Each row below holds a small network's activations on one input, seen along a few directions.
Each table varies a few parts of the input and shows all the possible inputs, shuffled.
A made-up example of a description, with smaller parts first: one of 3 separate values, together with either a single point or one of 9 places along a line or (one of 4 places along a line, together with one of 5 places around a ring).
Shared parts are said once, and a part with two or three values counts as separate values.

Other details of the inputs shift rows strongly along two fixed directions, in all tables alike. That doesn't count.

Table:
R1: [  9  -5  31 -20  -7  -8 -25   7  -9  -7   2   4]
R2: [ 16 -26  33 -25   0  -9 -42  24 -31 -25 -27  -2]
R3: [ 14   0  30  10 -11   0 -22   3 -18 -10  -5 -26]
R4: [-42   4 -63  39  30  44  20  66  14  -2 -40   5]
R5: [ 10 -14  16 -26   3  -9  -8  -3 -17 -21   1  -7]
R6: [  4  -1  29 -28   5  -3  -6  13 -11 -14  -8  -4]
R7: [-38  16 -55  54  23  22  16  48 -13  16 -36   0]
R8: [-23  -1 -44  31  18  33  25  53 -12   8 -12   7]
R9: [-15  10  12  13   3  -2 -15   9 -25 -22 -33  -6]
R10: [ 16  12   9   6 -31 -23  -6 -50   9  15  16   0]
R11: [  7  17 -38  15  -4   4  54 -37  58  33  46  10]
R12: [ -2  14  -4  17 -12 -16   0 -23  -2  14   5  -3]
R13: [ 11  -5   7  -9  -6  -4  -1 -20   4  11  26   5]
R14: [ -3 -10  35 -21  12   9 -27  46 -20 -29 -47   1]
R15: [-36  -3 -43  30  26  38  -7  85  -8  -3 -51   3]
R16: [-27  -5 -60  37  26  38  26  52   7  -5 -32   7]
R17: [-10   8 -68  47   7  28  50  11  28  31  23  17]
R18: [ -5  -3  11 -23  16   2 -12  34 -15 -18 -27 -11]
R19: [-33  -3 -25  21  28  36  -2  72 -30  -5 -35   4]
R20: [ 23   0   5 -26 -10 -23   4 -28  18  21  33  -9]
R21: [  7  -4  -5   2   1   4  17 -12   7  -6  14   9]
R22: [-32   4 -65  45  23  44  40  28  26  14 -10  15]
R23: [-31  29 -68  60   6  22  46  -4  26  22  -5   3]
R24: [  7  19 -10  13 -19 -25  26 -72  28  19  38  -3]
R25: [  7  -5  -4  -7  -2   0  23 -19   4  -1  25   2]
R26: [  5  -8  27 -19   6  -1 -17  -3 -13 -21  -5   5]
R27: [ -4   5  12   6   0 -17 -19   0 -25   0 -18  -7]
R28: [  5 -13  49 -48   3 -17 -42  11 -30 -35 -17 -13]
R29: [ 22  -3 -11 -15 -14 -22  14 -59  27  29  59  -5]
R30: [-1  2 -1 -2 -6  3  3  2  9 12 17  5]
R31: [  8  -2  32 -27   2  -4  -9   8  -6 -14  -8   0]
R32: [ -1 -14  43 -33  10  -1 -30  16 -37 -33 -20  -4]
R33: [ -9  -2  21 -15   6   8 -13  22 -12 -20 -15   1]
R34: [  0  -5  26 -22  -3  -4 -20  17 -17  -5   0  -2]
R35: [-14  -4 -39  18  16  20  15   9  19   3  -7   4]
R36: [ 11 -17  28 -17  -4  -3 -26  -1 -11  -6  -3   5]
R37: [ 21   1  -6 -19 -20 -25  13 -55  33  29  60  -6]
R38: [-25  10 -20  48  17  39   8  51 -14 -17 -37 -22]
R39: [  7 -14  38 -34   9  -6 -36  29 -17 -30 -40  -7]
R40: [-23   5 -41  32  19  36  18  64  10  15 -31  10]
R41: [ 20   3 -16   2 -26 -12  28 -60  56  40  63   9]
R42: [ 16 -11  36 -23  -4 -11 -29  -8 -16  -9   6   5]
R43: [-14  -1  32  -7  14 -11 -36  25 -48 -33 -52 -11]
R44: [ 14  12  11   5 -24 -26  -6 -49   5  15  17  -4]
R45: [ 17  -4 -24   9 -13  -1  42 -53  43  19  47  11]
R46: [ 19 -17  21 -27  -5 -16 -19  -3 -21  -9   8  -7]
R47: [-35  21 -51  60   9  29  13  46  -7  12 -43   6]
R48: [ -6  -2 -55  39   2  24  41   8  27  28  16  16]
R49: [ -6   8  22   4  -5  -6 -22   2 -24 -23 -37  -3]
R50: [-22  31 -82  71  -5  15  56 -20  40  48  26   5]
R51: [ -5   4  25  -6   4 -19 -20  -7 -27 -19 -25  -9]
R52: [ 31   1  26 -29 -20 -24   3 -41  21  20  41   1]
R53: [ 18  -2  33 -24  -5 -11 -18   6  -4  -1   0   3]
R54: [  0  -5  34 -31  -2  -7 -15   1 -13 -19   2  -4]
R55: [  4 -14  19  -9   3   6 -17  32 -31 -16 -16   4]
R56: [ 21   1  26 -26 -18 -21   3 -52  26   1  41   4]
R57: [  6  -9  32 -24  -6  -5 -17  -6   2 -17  -3   3]
R58: [ 14  -3  32 -29  -5 -12 -13   7 -11   2   4  -4]
R59: [ 21 -11  -5 -10 -11 -14  -2 -41  25  19  33   1]
R60: [ 20  13  18  -6 -32 -30   2 -76  19   5  25  -2]
R61: [  0 -15  33 -35  13  -5 -35  16 -35 -33 -22 -10]
R62: [  4  -9  30 -23   3  -1 -15  -6 -14 -19  -1   2]
R63: [ 14  18 -21  19 -25 -30  28 -77  34  42  53  -1]
R64: [ 22  -5   0 -15 -10 -15   0 -21  28  20  20  -2]
R65: [ -2   7  24  -4  -3 -20 -17 -18 -19 -15 -15  -7]
R66: [ -4  -1 -25  13   5  15  32  -2  11   2  14   8]
Each input here is: one of 2 separate values, together with either a single point or one of 8 places along a line or (one of 4 places along a line, together with one of 6 places along a line).
Q: Changing only the choice among 2 separate values turns R32 into R19. The same change can be made to R6. Which row results?
A: R58
Q: Changing only the choice among 2 separate values turns R23 into R44. The same change can be made to R31. Which row results?
A: R52
Q: Start at R7 and move only the place on the line of 8, one step at a time. The first step leads to R27. Which rows follow, in order?
A: R63, R12, R50, R44, R47, R10
Q: Which other rows does R55 become when the place on the line of 4 takes its other values? List them by row number.
A: R13, R30, R52
Q: Which other rows does R5 become when the choice among 2 separate values takes its other values? List them by row number.
A: R46

Table:
R67: [  0   7 -24   3   2   9  15   0  34  20  16  13]
R68: [-15  -4  -3   1  24  28 -19  67 -14 -22 -44   0]
R69: [ 10   0  -4  -5  -9   0  20 -27  42  11  14   1]
R70: [-22   2 -15   7  24  25  12  43  -1 -22 -32  14]
R71: [-22  -9 -10  -3  23  22 -15  77 -20  -2 -28   6]
R72: [ -4  15 -35  28 -12 -10  26 -43  22  15  21  -9]
R73: [-19   9  -1  16  -1   6 -14  18 -26 -20 -32 -12]
R74: [ -7  -1 -16   7   5  16  25  -1  29  -2  -5   2]
R75: [  5  20  -1  25 -14  -7  23 -40  11  14  27  -9]
R76: [ -8  23 -23  38  -8   4  31 -25  15  16  17  -7]
R77: [ 24   9  74 -26 -27 -38 -40 -34 -25  -6   3  -6]
R78: [ 29  -7  64 -52 -15 -31 -34 -18   3 -17  -1   5]
R79: [ 24   8  72 -27 -30 -41 -40 -41 -21  -5   5  -7]
R80: [  4  -5 -30   2   5   9  26  13  16  22  23  -1]
R81: [ 27 -24  50 -52  -6 -23 -26 -16 -13 -17  27 -10]
R82: [ 24 -27  64 -63  -4 -26 -36 -16 -27 -26  22  -1]
R83: [  0   7 -15  17  -6 -17   8 -34   6   4   4 -10]
R84: [ -4   2 -11   3  11  13  17  14  18 -11  -8   3]
R85: [ 14   5  -7  -5  -6  -5  21 -22  41  10  21   3]
R86: [-25  12 -25  32   8   9  -8  34 -17  -6 -42 -10]
R87: [ -1   1  70 -20  -4 -16 -47   8 -60 -43 -37  -7]
R88: [ -4  17 -30  26  -3 -15  12 -33  18  36  12   1]
R89: [ -2   0 -22   5  10  17  17   5  22  -1   9   2]
R90: [ -1  -9   1 -16  15   9   7  30 -23 -13 -10   7]
R91: [-21 -12   2  -7  22  24 -27  76 -21 -12 -36   7]
R92: [-29  19  -9  37  13  21   9  31 -27  -9 -29   3]
R93: [-14  17 -25  24  -8  -8   2  -6   5  16 -10   0]
R94: [ 12  -7   2 -19  -3   4   4 -15  22  13  26  -4]
R95: [  4  -6 -15  -5  11  11  19  24  -5  -1   2  -2]
R96: [ 33 -23  49 -53  -9 -25 -20 -18 -17 -15  24  -9]
R97: [-19  -8   3 -12  19  26 -22  63 -17  -6 -36   6]
R98: [ 30 -21  47 -50 -10 -26 -28 -17  -5  -5  30 -10]
R99: [  7   0 -29  -3  -4  -1  29  -4  27  36  37   9]
R100: [  7  18  13  14 -17 -13   1 -28   3  10  11 -11]
R101: [-14   9  12   8  -5   0 -29  22 -29 -18 -37 -14]
R102: [  1  -9 -17  -8   3   5  23 -22  25  10  43   9]
R103: [ -3 -15  -2  23   0  22 -24  48 -22  -4 -36  19]
R104: [ -4  -7 -33   7   8  16  27  -2  30  13  33   1]
R105: [ -9 -20  22 -19  19  17 -38  67 -29 -27 -35  -6]
R106: [-10  -2 -31   1   9  22  31  -8  24  14  27  10]
R107: [  9 -10  -9 -18   1  -4  23 -15   6   9  36   7]
R108: [ 23  -2  40 -21 -19 -42 -34 -44 -14  -9  -3 -16]
R109: [  1 -19   2  22   3  25 -25  49 -26 -15 -38   8]
R110: [ -8   4 -12   3   0  10  15   6  32  12  -9  12]
R111: [ -8  14   7   6 -15 -12 -19  -5 -11   3 -14  -3]
R112: [  3  -7  10 -20   9   4 -12  48 -23  -3 -23   5]
R113: [-29   7 -25  29  18   8   0  24 -25 -14 -41   1]
R114: [ 23  -5  42 -22 -10 -39 -30 -53 -19 -10   5 -17]
R115: [ 11 -10 -37  38 -12  18  28 -21  24  18  27  13]
R116: [ 19  -4  43 -26  -9 -41 -27 -61 -22 -10   9  -7]
R117: [-26  -3 -12   8  21  29  12  38   1 -20 -38  12]
R118: [-21  -2 -19   6  26  30   5  44  -6 -19 -24  12]
R119: [  1  21   1  26 -11  -4  12 -18   5  15  10  -9]
R120: [-12  12 -20  19  -4  -8  12 -26  -1   0   1   0]
R121: [  8 -10 -32  32 -10  16  26 -24  17  14  27  23]
R122: [  7   9 -10  14  -4 -19   0 -37   8  19   9 -12]
R123: [-6 -9 -7 -9 12 22  4 18  3 -4  1 -4]
R124: [ 18   1 -29  -1  -4   0  37 -15  29  29  38   0]
R125: [ -3  17 -32  25 -12 -19  16 -37  24  32  14   2]
R126: [ -9  15 -13  14 -14  -8  13 -38   3   3  15   0]
Q: Changing only one part turns R70 into R78. The same change can be made to R107. Which row results?
A: R99
Q: Changing only one part turns R68 into R67. The same change can be made to R105. Which row results?
A: R91
Q: What is each input in this table made of?
A: one of 4 places along a line, together with either a single point or one of 6 places along a line or one of 8 places along a line
Q: Start at R92 and move only the place on the line of 6, one step at a time. The first step leads to R87. Which rows follow, in order?
A: R126, R120, R113, R116
Q: Which other rows does R119 become when the place on the line of 4 takes its other values? List them by row number.
A: R75, R77, R92

Table:
R127: [ 12  -6  18  -9  -5  -6   2 -26   4 -13   3   0]
R128: [  2   2   8 -11   4 -13  -5 -20   0  -4   8  -5]
R129: [  9   4  16 -13  -4 -18  -9 -13   6  -1  -2  -7]
R130: [ -3  -1  20 -10   6 -11 -29  27 -25  -8 -30  -1]
R131: [-23  16 -33  26   9  21  19  21  14  19  -6   0]
R132: [ 11  -2  13 -10  -9 -11   2 -24  -9   4  23  -9]
R133: [ 15 -18  17 -35   2  -2  -8   9   1  -2  13  10]
R134: [  4  -5   8 -14  -6 -12  -8 -29   2  -8   9  -2]
R135: [ -9  14 -16  11   1   9  17   8  14  11  -5  -4]
R136: [  3  -3   7  -7  -8 -11 -16  -2  -5   1  -9   3]
R137: [ -9  -3 -47   9  16  29  41  25  37  15  14   9]
R138: [-26  -2 -18  20  29  22 -12  67 -40 -17 -46  -6]
R139: [  6   1  22 -11  -6  -6   0 -12  -2 -18   4  -2]
R140: [-24   5 -45  27  14  23  24  22   8  -4 -19   1]
R141: [  3   2  17 -15  -4  -9  -3 -11 -14  -2   5  -2]
R142: [ 16  -2   8  -5 -10 -22  -7 -22   3  15  19  -8]
R143: [-12   2 -30  27   8  16  23   4   6   8  -3  12]
R144: [  9  -5 -14   3  -9  -8   7 -29   4   7  24  -3]
R145: [ -4  -5  36 -19   9 -10 -43  28 -29 -21 -37  -8]
R146: [  0   0 -18   3  -6  -6  12 -23   8   7  14   5]
R147: [ -3  -3  39 -24   6  -3 -22  20 -32 -31 -30 -11]
R148: [ 11   7  13  -5 -15 -10  -1 -29  18   7  23   2]
R149: [  9 -15   5 -27   5   5   2   1  18   2  21   5]
R150: [  8   9   4  -5 -14 -13   7 -23  11  21  20   1]
R151: [ 17  -1  18  -8 -11  -9  -5 -23  12  -2   1   1]
R152: [  3   8 -10  -1   3 -10  17 -23  14   2  13  -5]
R153: [-10  -3 -29  31  10  22  16  16  -5   3  -6   4]
R154: [  7  -9  38 -13  -1  -4 -37  21 -29 -18 -35   5]
R155: [ 13   4   5   6 -15  -7   0 -14   5  11  22  -1]
R156: [ -2   0 -23  28   1  15   8  12   5  14  -3   4]
R157: [ -1 -15 -20  -3  14  22   9  38   3   6   7   5]
R158: [ -5   6 -24  23   0  13  16  -9  25  17   5   7]
R159: [ 15   2   9  -5 -17 -14   1 -25   5  19  26  -8]
R160: [-31   2 -13  13  31  20 -15  71 -41 -21 -57   1]
R161: [-15   6 -32  32   7  21  23  20  -2   4   4   2]
R162: [ 11   9  11  -2 -13  -7   6 -19  18   2  12   0]
R163: [ -3  -9  30 -19   0  -6 -42  18 -23 -23 -33  -4]
R164: [  8   1  -2  -5 -12 -11   1 -22  18   4   5  -2]
R165: [-15   5 -40  33  10  21  33  -8  24  12   9   8]
R166: [  9   1  18  -9 -11 -13   1 -24  -2  -3  19   5]
R167: [  6   2  18  -9  -7  -8   1 -27   5  -8  20   0]
R168: [  3  -1  39 -15  -4  -6 -35  26 -30 -19 -27   3]
R169: [ -2   3  12 -11  -2  -5   3 -19  -1  -1  12  -6]
R170: [-12  -1 -35  28   2  13   6  22   1  12  -9   0]
Q: What is each input in this table made of?
A: one of 4 places along a line, together with either a single point or (one of 2 separate values, together with one of 5 places around a ring)
Q: Changing only the place on the line of 4 turns R136 into R170. The same change can be made to R168. Which row results?
A: R155
Q: Which other rows does R152 become when the place on the line of 4 takes its other values? List them by row number.
A: R128, R138, R160
Q: Which other rows does R158 become when the place on the ring of 5 takes its other values? List them by row number.
A: R131, R145, R148, R163
Q: Which other rows does R156 become when the place on the line of 4 takes its other values? List them by row number.
A: R151, R154, R158
Q: Which other rows does R165 become when the choice among 2 separate values takes its other values? List them by row number.
A: R158

Table:
R171: [ 34 -25  24 -45  -6 -12   0 -27  -4  -4  52 -11]
R172: [ 20   8  33 -25 -15 -34 -13 -43  12  -8  17 -15]
R173: [-31   6  10  10  14  23 -16  48 -36 -33 -47   3]
R174: [ 22  12  36 -17 -15 -16  -2 -50  10  -1  21  -7]
R175: [-15   9 -61  47   3  10  36   0  10  27   4  10]
R176: [-15 -10  32  -9  16   1 -67  58 -59 -31 -68  -9]
R177: [ 21  -3  32  -9 -28 -24 -15 -47  -4   2  27   5]
R178: [-20  12 -78  23  17  36  64  37  54  58  32  20]
R179: [-32   1  -1   7  25  10 -18  43 -27 -20 -53  -9]
R180: [-11  23 -74  68  -3  27  60 -11  48  50  26   8]
R181: [-16 -34  -7 -15  31  49  -8  86  -8 -34 -53  18]
R182: [ 26  -2  26 -11 -27 -35 -17 -40  12   7  23 -11]
R183: [ 18   1  28 -26 -11 -35  -5 -53  -7 -12  18  -2]
Q: What is each input in this table made of?
A: either one of 3 separate values or (one of 2 separate values, together with one of 5 places around a ring)
Q: List by row number the other inputs of the same sort as R171.
A: R178, R181
Q: Which other rows does R183 become when the place on the ring of 5 takes its other values? List them by row number.
A: R172, R173, R174, R179
